These are the activations of a small neural network, seen along a few directions. Each row is one input.
In each table, some parts of the input vary, and every possible input appears once, in random order.
A made-up example of a description, with smaller parts first: one of 3 separate values, together with either a single point or one of 11 places along a line or (one of 4 places along a line, together with one of 5 places around a ring).
Shared parts are said once, and a part with two or three values counts as separate values.

Other details of the inputs shift rows strongly along three fixed directions, in all tables alike. That doesn't count.

A family of inputs:
R1: 12,30,-11,-5,23,-14,-32,-6,30,25,-30,-14,-7
R2: -15,-30,-15,8,-15,31,29,-5,-14,-25,19,-12,-4
R3: 15,27,-6,8,16,-19,-34,7,21,20,-39,0,-1
R4: 17,47,-11,77,-86,26,4,68,2,-8,15,-25,34
R5: -7,18,-4,11,-7,-4,3,-23,3,-20,11,27,-20
R6: 15,7,8,17,-32,6,-1,4,5,-15,28,13,7
R7: 4,11,12,-3,-15,-5,-4,-14,16,-13,32,33,0
R8: 10,30,-2,21,-14,5,-16,-26,33,-18,5,36,-25
R9: -5,-39,-6,-13,36,-7,17,-4,-22,11,-9,-9,5
R10: -14,-22,9,-17,21,-4,11,-57,9,-16,20,43,-36
R11: -10,-44,23,-34,15,-3,19,-47,-9,-11,47,27,-16
R12: 4,13,19,-20,23,7,-3,10,-2,19,-31,-28,0
R13: 5,-26,4,-20,16,-9,-12,21,-18,19,-7,-29,22
R14: -2,-10,7,-37,14,-11,-28,-3,7,10,-3,-1,7
R15: -8,-41,-13,-4,18,2,7,26,-30,11,-31,-30,17
R16: 7,-28,6,2,-20,17,27,0,-19,-18,41,-9,8
R17: 3,4,10,-12,12,-20,-10,6,1,37,-3,-20,10
R18: 16,53,7,46,-50,-1,-17,17,25,0,17,21,10
R19: -9,-25,-12,16,-6,19,41,-6,-16,-18,27,-5,1
R20: -8,-27,-5,21,-8,10,37,0,-27,-26,17,12,2
R21: -7,45,-3,23,-23,-9,-8,-21,22,-14,6,35,-25
R22: 6,38,-5,-12,-13,-13,-39,32,16,20,-22,-12,19
R23: -12,-5,38,-37,24,11,26,-61,8,-11,25,30,-40
R24: 11,32,-3,21,-13,8,-15,-27,37,-15,7,31,-26
R25: -12,-37,-2,-14,32,-16,20,-2,-27,12,-14,-8,4
R26: -1,2,-8,5,20,-15,-1,9,3,31,-25,-15,6
R27: 2,-2,-13,1,19,-2,-14,13,3,18,-29,-22,3
R28: 9,28,7,-10,0,-15,-50,9,22,29,-22,-9,7
R29: 9,37,-9,-1,15,-25,-35,3,13,14,-37,-4,-6
R30: -4,30,-5,17,-19,17,-21,-28,37,-15,2,29,-31
R31: -6,-8,3,-4,-25,0,28,9,-12,-15,36,13,13
R32: 3,30,5,58,-69,45,37,63,-18,-17,-5,-29,27
R33: 13,9,-2,-26,8,-19,-16,23,-1,15,-8,-14,22
R34: -4,-20,2,-9,-18,6,33,9,-23,-22,40,9,17
R35: -15,-4,-10,11,-21,15,9,-8,-12,-32,8,11,-14
R36: -8,-35,16,-46,12,5,-1,-46,5,-30,44,34,-19
R37: 0,28,-7,-18,30,-9,-41,-28,38,17,-23,-3,-25
R38: 10,49,25,-10,23,-9,-16,-2,19,32,-32,-7,-7
R39: -6,-30,-8,19,-6,18,40,-4,-18,-17,22,4,1
R40: 7,27,-10,7,15,-11,-38,9,23,22,-41,-6,-4
R41: -13,-42,-7,-18,26,0,4,1,-27,0,-22,-15,0
R42: 0,-13,3,-18,4,0,-13,14,-11,22,-5,-34,14
R43: -5,-25,4,-35,57,-22,-10,-33,-2,18,-19,8,-15
R44: 1,-19,4,-18,12,-24,4,29,-15,28,-6,-19,33
R45: -1,34,0,28,-18,-1,-7,-23,33,-6,6,39,-24
R46: -5,-24,-2,-13,-22,15,23,12,-21,-30,37,2,13
R47: 10,-35,0,-26,16,-14,5,29,-24,12,-1,-26,35
R48: -16,-49,-6,-35,50,-10,25,-19,-20,20,-3,-25,-2
R49: 2,-8,-5,20,-14,9,16,-6,-7,-30,10,19,-8
R50: -8,-40,-15,-4,18,5,7,25,-28,13,-29,-33,17
R51: -13,-26,-12,9,-13,16,27,1,-30,-36,15,0,-5
R52: 18,15,2,37,-23,16,34,86,-34,21,-37,-65,52
R53: 6,15,9,20,-29,8,8,-2,4,-5,33,7,3
R54: 0,35,-3,26,-21,6,-22,-17,27,-24,-2,34,-26
R55: 3,22,-2,-8,25,-15,-42,-16,28,14,-34,11,-20
Description of these inputs: one of 5 places along a line, together with either a single point or one of 4 places along a line or one of 6 places along a line.
The inputs of R50 and R9 match in every part but the place on the line of 5. If R35 is changed in the same way as R50 into R9, which row does it become?
> R5
Change only the place on the line of 4 in R34. List by row number the other rows that result.
> R7, R18, R53
Change only the place on the line of 4 in R4. List by row number the other rows that result.
> R13, R36, R46

A family of inputs:
R56: 11,45,0,2,20,-15,-36,6,28,34,-46,-12,-6
R57: -1,2,-5,39,-31,27,33,16,-11,-21,12,-5,4
R58: 7,34,9,22,-45,13,0,15,11,-16,22,11,7
R59: 1,8,-4,5,13,-1,1,16,-2,21,-28,-25,7
R60: 6,29,-16,6,14,-25,-41,13,18,23,-43,-2,2
R61: -4,-59,14,-61,40,-13,4,-30,-17,3,28,3,1
R62: 0,23,-18,42,-37,7,-1,10,10,-23,3,18,-4
R63: -19,-34,2,-6,-4,28,29,-58,-1,-47,45,38,-39
R64: -9,-22,-1,-40,47,-18,-25,-51,12,-3,-8,28,-32
R65: -2,-35,-4,-4,21,-4,29,35,-41,21,-21,-41,29
R66: 14,70,12,24,-48,5,-30,3,41,-9,12,28,-7
R67: 8,45,0,0,21,-16,-34,2,28,34,-44,-14,-7
R68: 7,30,-9,8,16,-15,-39,8,22,28,-44,-11,-3
R69: -1,-6,5,18,-45,24,32,28,-19,-23,33,-6,20
R70: 4,-16,-1,17,-37,9,24,31,-21,-12,36,-7,31
R71: -4,-57,14,-62,40,-13,4,-30,-18,4,29,2,1
R72: -13,-19,-2,-44,49,-18,-23,-55,13,-1,-6,26,-34
R73: -2,54,22,-3,-9,3,-23,-79,58,-26,29,72,-63
R74: 0,0,-12,0,20,-9,-13,15,-3,24,-36,-28,6
R75: 10,44,6,1,17,-23,-36,4,27,34,-40,-2,-3
R76: 2,-13,-2,20,-45,13,27,28,-17,-17,42,-2,26
R77: -5,-33,-4,-5,21,-5,28,35,-39,24,-22,-42,29
R78: 4,52,-15,49,-42,2,-23,2,32,-21,-1,34,-13
R79: -9,-49,21,-69,44,-5,10,-33,-20,0,18,-4,-9
R80: -15,-35,2,-4,-4,28,28,-55,-3,-48,43,38,-37
R81: 10,2,1,-17,7,-23,-19,26,-2,30,-7,-23,27
R82: -1,-13,-5,39,-33,30,42,20,-19,-25,15,-7,9
R83: 8,6,9,-13,1,-7,-12,25,-4,17,-12,-19,21
R84: -4,-10,-1,35,-31,21,44,21,-24,-21,20,-4,12
R85: -5,-42,-16,1,22,1,19,34,-39,17,-27,-46,25
The inputs of R68 and R85 match in every part but one. If R75 is changed in the same way as R68 into R85, which row does it become?
> R84
What do these inputs look like to the network?
> one of 5 places along a line, together with either one of 2 separate values or one of 4 places along a line
A walk changes only the place on the line of 5. It starts at R69 and steps to R79. List the rest of the walk in order.
> R58, R66, R83
Change only the choice among 2 separate values in R66. List by row number the other rows that result.
> R71
Change only the choice among 2 separate values in R79. List by row number the other rows that result.
> R81

A family of inputs:
R86: -1,-18,-6,-15,29,-1,-3,16,-16,19,-36,-35,8
R87: -7,-11,17,-39,12,13,-1,-47,10,-20,27,20,-29
R88: 11,63,-22,52,-33,-7,-38,42,27,15,-43,-9,10
R89: 13,68,-11,37,-44,-7,-46,7,47,-7,-4,31,-7
R90: 2,-6,-4,32,-42,25,39,57,-34,-12,7,-33,36
R91: 2,-13,1,-20,6,-7,-11,18,-9,12,-5,-19,18
R92: -3,-41,3,9,-14,20,57,33,-46,-7,21,-33,29
R93: 4,2,9,-18,8,-15,-10,10,-2,14,-4,-5,12
R94: 5,7,7,-16,3,-10,-18,9,2,10,-5,-3,10
R95: -2,17,15,-16,33,-8,-9,-46,26,11,-9,20,-33
R96: -5,7,-4,1,12,-8,-8,-16,9,-2,-11,15,-16
R97: 0,24,-4,25,-46,18,-16,-43,39,-50,50,61,-33
R98: -5,-13,-2,-28,57,-29,-11,-19,0,35,-32,-8,-8
R99: -8,-37,-3,18,-11,25,52,22,-40,-20,7,-19,13
R100: -5,-38,-5,9,-7,1,38,2,-26,-14,30,8,12
R101: -3,6,-6,5,15,-12,-7,-10,7,10,-16,4,-9
R102: -1,-1,11,-35,55,-17,-18,-32,12,29,-30,-5,-21
R103: 5,26,16,1,-3,-1,4,-9,14,10,9,7,-6
R104: 16,92,6,54,-62,8,-21,27,41,-2,-4,15,2
R105: -3,-45,-12,18,-16,6,42,25,-38,-15,25,-10,26
R106: 0,-14,-6,-14,29,3,-11,3,-4,18,-29,-29,-1
R107: -2,-27,8,0,-20,12,33,-1,-18,-19,41,8,8
R108: -10,-4,12,-4,-8,27,17,-51,9,-44,30,41,-41
R109: -6,-30,-4,-10,1,0,10,-13,-15,-23,21,16,-1
R110: -13,-22,-7,-1,-4,20,7,-48,8,-38,31,33,-35
R111: 1,2,11,-39,29,-3,-27,-23,17,15,-7,-9,-14
R112: -5,-16,-13,-7,26,-11,-5,15,-18,14,-33,-20,9
R113: 0,-16,0,-43,50,-34,-26,-11,-1,25,-22,-2,0
R114: 4,0,-3,21,-43,20,6,18,-1,-20,30,1,12
R115: 18,39,-3,25,-10,-27,-17,67,1,53,-37,-40,47
The inputs of R90 and R92 match in every part but one. If R112 is changed in the same way as R90 into R92, which row does it become?
> R101
What do these inputs look like to the network?
> one of 5 places around a ring, together with one of 6 places along a line
Change only the place on the line of 6 in R97. List by row number the other rows that result.
> R89, R100, R105, R109, R113
